Each row below holds a small network's activations on one input, seen along a few directions.
In each table, some parts of the input vary, and every possible input appears once, in random order.
Descriptions start from the smaller parts, as in this example, which fits no table here: line(6) and (point or (values(2) and ring(5)) or ring(11)).
Shared parts are said once, and a part with two or three values counts as separate values.

Other details of the inputs shift rows strongly along two fixed directions, in all tables alike. That doesn't count.

Table:
R1: -6.8 -7.9 -15.3 18.5 11.7 15.0 9.1 -0.1 -5.3 7.0 -11.8 -4.6
R2: 2.1 18.6 19.6 5.3 -18.0 1.0 -18.9 10.6 3.4 -7.4 23.2 24.4
R3: -8.1 2.1 -22.0 11.3 15.2 9.8 8.7 5.0 -8.4 5.1 -15.2 -6.9
R4: 33.9 -8.4 14.2 -19.1 24.6 -64.2 26.5 -25.2 24.1 -12.2 -0.3 -71.5
R5: -3.4 -11.3 -15.4 4.7 5.8 15.3 6.0 -8.5 -17.4 -2.1 -16.3 -7.5
R6: -6.5 -11.8 -12.4 15.5 10.7 15.8 5.4 -5.7 -5.8 6.3 -13.6 -4.9
R7: -1.1 -7.7 -18.0 22.0 7.6 13.8 4.4 -0.7 -8.0 9.8 -9.0 -7.8
R8: -2.1 23.4 21.2 -11.3 -9.1 -2.8 -17.5 15.1 0.9 -6.4 18.5 31.1
R9: -4.1 -15.1 -13.2 1.7 8.4 13.1 6.8 -5.9 -22.3 2.7 -15.0 -2.5
R10: -1.3 25.7 17.5 -8.0 -12.4 2.1 -20.5 14.5 5.1 -11.2 17.5 27.4
R11: 0.7 -15.3 -15.9 2.3 4.8 17.0 4.9 -13.1 -18.4 -4.5 -16.5 -4.6
R12: -2.7 -0.7 -5.5 22.9 20.7 14.0 5.1 -0.2 -14.9 -4.9 -11.0 -5.8
R13: -4.5 -8.4 -15.2 5.2 9.6 16.2 7.2 -5.0 -13.3 1.8 -15.2 -9.1
R14: -8.7 18.2 10.7 -13.8 -17.7 -6.1 -13.9 18.7 10.9 5.7 17.0 33.2
R15: -2.5 -5.1 -18.5 23.7 9.1 9.7 6.5 3.6 -7.9 9.0 -10.5 -8.1
R16: 3.2 -18.7 -7.8 9.5 3.6 15.7 6.9 -16.5 -12.3 -0.8 -16.3 -4.6
R17: 20.3 -5.5 14.6 -18.2 31.8 -59.2 30.2 -14.4 29.6 -11.3 -1.6 -69.7
R18: -6.9 13.3 13.1 -2.4 -21.9 1.0 -13.0 17.5 18.7 2.7 16.0 28.7
R19: -3.4 6.2 17.0 -20.9 -22.3 0.0 -15.0 11.0 6.1 1.6 16.8 27.6
R20: 5.3 4.2 17.5 -5.6 -32.5 0.2 -16.5 -1.9 7.2 0.6 15.8 21.4
R21: -9.8 -8.2 -16.8 4.9 14.8 8.5 6.7 -3.1 -15.5 7.3 -12.4 -3.3
R22: -6.0 17.5 7.8 -13.9 -21.8 1.9 -16.1 14.4 14.7 0.8 17.9 26.5
R23: -9.3 -4.8 -19.8 7.9 17.2 10.2 9.1 1.4 -14.5 9.9 -12.5 -1.6
R24: 0.2 -18.4 -12.9 -1.0 7.0 11.3 8.1 -10.9 -22.4 -1.2 -14.7 -3.0
R25: 25.3 9.7 42.5 -40.8 -1.3 -73.0 11.3 -6.4 50.4 -18.5 26.0 -40.2
R26: 4.3 5.4 17.5 -4.8 -29.2 1.2 -16.2 3.7 10.6 3.2 17.1 19.3
R27: -7.1 13.3 10.0 -15.2 -22.5 1.3 -18.6 8.4 13.9 -1.3 16.8 26.0
R28: -0.9 -10.4 -14.4 19.5 6.3 10.9 3.1 -6.4 -9.1 8.2 -10.8 -9.9
Description of these inputs: line(4) and (point or line(6)).
Q: Which other rows agree with R25 in the line(4) part? List them by row number.
A: R1, R6, R12, R16, R17, R18
Q: Which other rows agree with R3 in the line(4) part? List them by row number.
A: R5, R10, R11, R13, R22, R27

Table:
R29: 10.6 -23.4 -16.9 11.8 20.8 -22.6 19.4 -18.9 -5.2 21.8 -9.7 -39.6
R30: -0.1 6.8 2.3 10.3 -20.4 19.9 -10.5 -6.2 7.7 -14.0 0.7 13.9
R31: -27.7 -36.9 -40.8 20.3 -3.9 76.7 1.9 -9.6 -68.4 23.1 -45.0 50.3
R32: 0.7 36.3 40.1 -26.7 -22.8 -29.2 -12.9 11.6 67.7 -12.3 32.1 10.2
R33: 15.3 -35.9 -4.8 -3.9 17.1 -20.3 27.2 -26.9 15.2 -5.6 -15.9 -53.0
R34: -29.5 33.1 21.8 -20.4 -20.2 18.8 -36.8 30.5 9.1 -5.1 30.6 67.7
R35: 7.5 -27.5 -9.2 16.9 4.0 20.3 12.7 -26.6 -11.2 -8.8 -22.2 -31.4
R36: -3.0 17.4 11.9 20.9 8.6 -16.5 6.4 27.4 16.5 6.0 14.7 0.4
R37: -19.6 24.3 -4.1 -37.2 -41.1 -3.9 -23.0 32.4 23.1 11.6 26.1 45.0
R38: 31.0 20.6 25.2 -5.6 16.7 -70.4 7.2 9.7 29.0 -11.2 22.2 -44.7
R39: 1.9 0.8 -18.9 1.2 39.1 3.9 11.9 -6.0 -30.8 -14.4 -18.6 -18.6
R40: 18.9 -12.3 -8.6 20.8 20.6 -14.1 10.4 -14.7 -15.8 10.9 -10.5 -41.6
R41: -6.0 -3.2 1.9 -8.4 -18.5 37.6 -13.9 -2.6 -36.9 -2.1 -4.6 41.4
Q: Describe the family of inputs behind these rows.
A: point or (values(3) and line(4))
Q: Change only the values(3) part in R39. List by row number the other rows that result.
A: R30, R38
Q: Change only the line(4) part in R29. List by row number the other rows that result.
A: R36, R38, R40
